A small network was shown many inputs. Here are its activations along a few directions, one row for each input.
In each table, some parts of the input vary, and every possible input appears once, in random order.
A made-up example of a description, with smaller parts first: one of 4 places along a line, together with either a single point or one of 9 places around a ring or (one of 2 separate values, together with one of 5 places around a ring).
Shared parts are said once, and a part with two or three values counts as separate values.
In the rows, 128 means zero.

Other details of the inputs shift rows strongly along two fixed directions, in all tables alike. That doesn't count.

A family of inputs:
r1: [190  56 153 101 165 188 144 139 121 157 183]
r2: [102  71 108 138 143 158 117 137 166  93 126]
r3: [100 132 111 191 160 102 128 155 144 116  74]
r4: [109 198 129  82 100  50 153 122  62 183 114]
r5: [199 108 149  97 114 208 132 104 143  90 172]
r6: [ 64  94 120 159 113 101  90 157 159 113  90]
r7: [176  78 142 113 139 186 138  97 130 117 177]
r8: [180 103 132  89 142 163 155 115 103 143 188]
r9: [ 56 147 114 127 109  83 122 142 127 125  81]
r10: [118  91 137 128 123 178 103 131 158  68 127]
r11: [137  55 127 132 153 189 132 125 148 117 156]
r12: [ 98 209 118 119  58  68 124 117 110 141  98]
r13: [156 113 128 106 117 176 133 128 143 107 145]
r14: [219 158 143  63 109 161 170 106  80 167 192]
r15: [ 85 109 111 136 121 106 107 119 150  98 102]
r16: [100 152 107 180 159  61 123 158 117 145  56]
r17: [100  48 132 148 146 150  96 147 173 100 108]
r18: [ 63 111 107 154 106 107  88 137 163  81  92]
r19: [154 141 127 176 133 139 121 141 148  89 124]
r20: [162 135 130  93 135 109 164 103  78 196 157]
r21: [216 218 152 111 131  90 200  84  61 179 167]
r22: [116 249 144 178 211 116  70 161 161 151  98]
r23: [106 197 123 114  81  49 152  93  77 184 130]
r24: [ 79 124 120 129 129  76 143 141 121 180 104]
r25: [117 101 134 138 103 183  95 143 159  59 140]
Each input here is: either a single point or (one of 4 places along a line, together with either a single point or one of 5 places along a line).
- A walk changes only the place on the line of 5. It starts at r5 and steps to r10. List the rest of the walk in order. => r15, r7, r17
- Change only the place on the line of 4 in r17. List by row number the other rows that result. => r1, r6, r24

A family of inputs:
r26: [143 140 121 116 126  84 165 116  76 169 133]
r27: [162 122 131 177 182 165 120 154 155  71 125]
r28: [187  46 132 141 127 210 125 118 162  62 181]
r29: [176 217 151 113 158 129 142 134  97 150 169]
r30: [147 170 137 103  83 117 157 113  98 153 167]
r31: [111 208 119 100  77  63 150 123  84 174 100]
r32: [ 24 157  86 204 173  71  80 167 176  81  16]
r33: [123 198 132  82  99  73 147  92  85 168 114]
r34: [164 160 122  96 111  79 171 108  87 165 126]
r35: [129 159 140 125  88  92 162 110  90 155 151]
r36: [168 127 125  94 146 141 172 100  83 159 171]
r37: [  5  90  84 173 138  66  90 148 167 113  38]
r38: [161 174 141  82  98 127 141 104  94 148 170]
r39: [117 194 115 114  80  36 159  97  77 155 103]
r40: [185 133 146  99 119 137 168 126  84 163 154]
r41: [153  68 146 119 132 208 106 113 166  73 174]
r42: [177  58 148 116 131 238  99 130 176  66 201]
r43: [130 164 136 102 109  97 167 127  91 192 155]
r44: [163  57 120 117 161 205 126 127 147  94 143]
r45: [163 212 153 114 165 119 148 117  99 143 156]
r46: [160 167 135  71 116 115 144 120 101 168 150]
r47: [104 184 114 109  97  60 170  82  81 168 141]
r48: [ 44  71 121 152 148 116  79 147 179 107  78]
r49: [200 175 140 133 168 148 151  88 113 159 170]
r50: [159 133 146  87 131 141 148 119 108 171 191]
r51: [144 169 134 113  84 100 157 112  89 145 130]
r52: [188 149 144 100  97 142 164 113  91 144 155]
r53: [115 186 127  88 118  67 143 123  72 200 135]
r54: [180 118 149 171 175 200 126 168 154  75 146]
r55: [150 157 144 106  92 131 159 114  92 156 185]
r56: [181 146 123  88 117 149 166  87  99 134 159]
r57: [178  49 145 101 164 235 111 129 171  76 161]
r58: [168  64 136 119 142 214 117 161 146 103 150]
r59: [163  50 146 122 138 235  97 136 172  70 201]
r60: [ 26 113  93 161 112  78  77 182 170 111  15]
r61: [ 87 190 138 101  96  53 145  90  90 171 131]
r62: [141  66 137 111 159 188 103 136 153 100 130]
r63: [ 80 121 123 193 178 129  50 143 191 104  65]
r64: [ 40  88 112 156 130 113  73 161 185 104  87]
r65: [100 185 121 109 106  58 155 138  69 198 111]
r66: [155 131 144 166 177 201 113 177 166  79 137]
r67: [ 25 101 109 171 114  94  94 168 176 116  64]
r68: [ 43 153 104 217 152  87  55 177 187 126  23]
r69: [119 168 136 117 102  56 172 120  78 197 131]
r70: [ 35  87  95 184 123  62 100 148 166 105  56]
r71: [165 118 144 163 180 200  77 145 182 111 145]
r72: [ 11 120  79 169 109  70  81 138 167  81  21]
r73: [213  82 156 179 179 238 109 145 171  96 168]
r74: [171 146 130  98 107 139 170  79 104 132 185]
r75: [165  37 131 129 162 226 139 115 171  80 190]
r76: [137 155 145 117 101  88 176 114  89 177 156]
r77: [151 167 116  83 121  96 172  96  92 166 131]
r78: [125 172 130 114 108  62 169 126  61 194 119]
r79: [109 177 132  90 127  67 152 105  69 194 125]
r80: [194  37 130 128 157 209 127 138 145  86 155]
r81: [218  74 148 177 191 226 110 128 173  86 170]
r82: [ 71  89 106 163 119 107  94 169 162 100  42]
r83: [127 188 131 101  80  93 148 118  85 155 132]
r84: [ 59 102  90 170 108  76  85 148 159  86  31]
r85: [ 17  99 115 158 132  84  84 140 179 110  63]
r86: [ 19  84  91 187 128  50  88 159 164 112  33]
r87: [176 144 144  73 130 145 141 124  96 165 171]
r88: [164 160 144 114  82 112 168 102  90 151 168]
r89: [ 55  77 101 184 115  94  92 141 169  80  74]
r90: [150  88 131 111 128 194  94 140 161  85 141]
r91: [178  58 154 107 144 244 108 114 167  58 177]
- Describe the family of inputs behind these rows. => one of 6 places around a ring, together with either one of 2 separate values or one of 9 places around a ring
- Changing only the place on the ring of 6 turns r55 into r89. The same change can be made to r67. Which row results? => r70
- Which other rows agree with r44 in the place on the ring of 6? List them by row number. => r32, r36, r37, r47, r49, r56, r72, r74, r75, r77
- Change only the place on the ring of 9 in r87. List by row number the other rows that result. => r38, r42, r46, r50, r53, r59, r64, r90
- A walk changes only the place on the ring of 9. It starts at r35 and steps to r88. List the rest of the walk in order. => r51, r52, r82, r40, r78, r69, r76
- Change only the place on the ring of 6 in r66. List by row number the other rows that result. => r27, r29, r32, r45, r54
- Change only the choice among 2 separate values in r54. List by row number the other rows that result. => r73
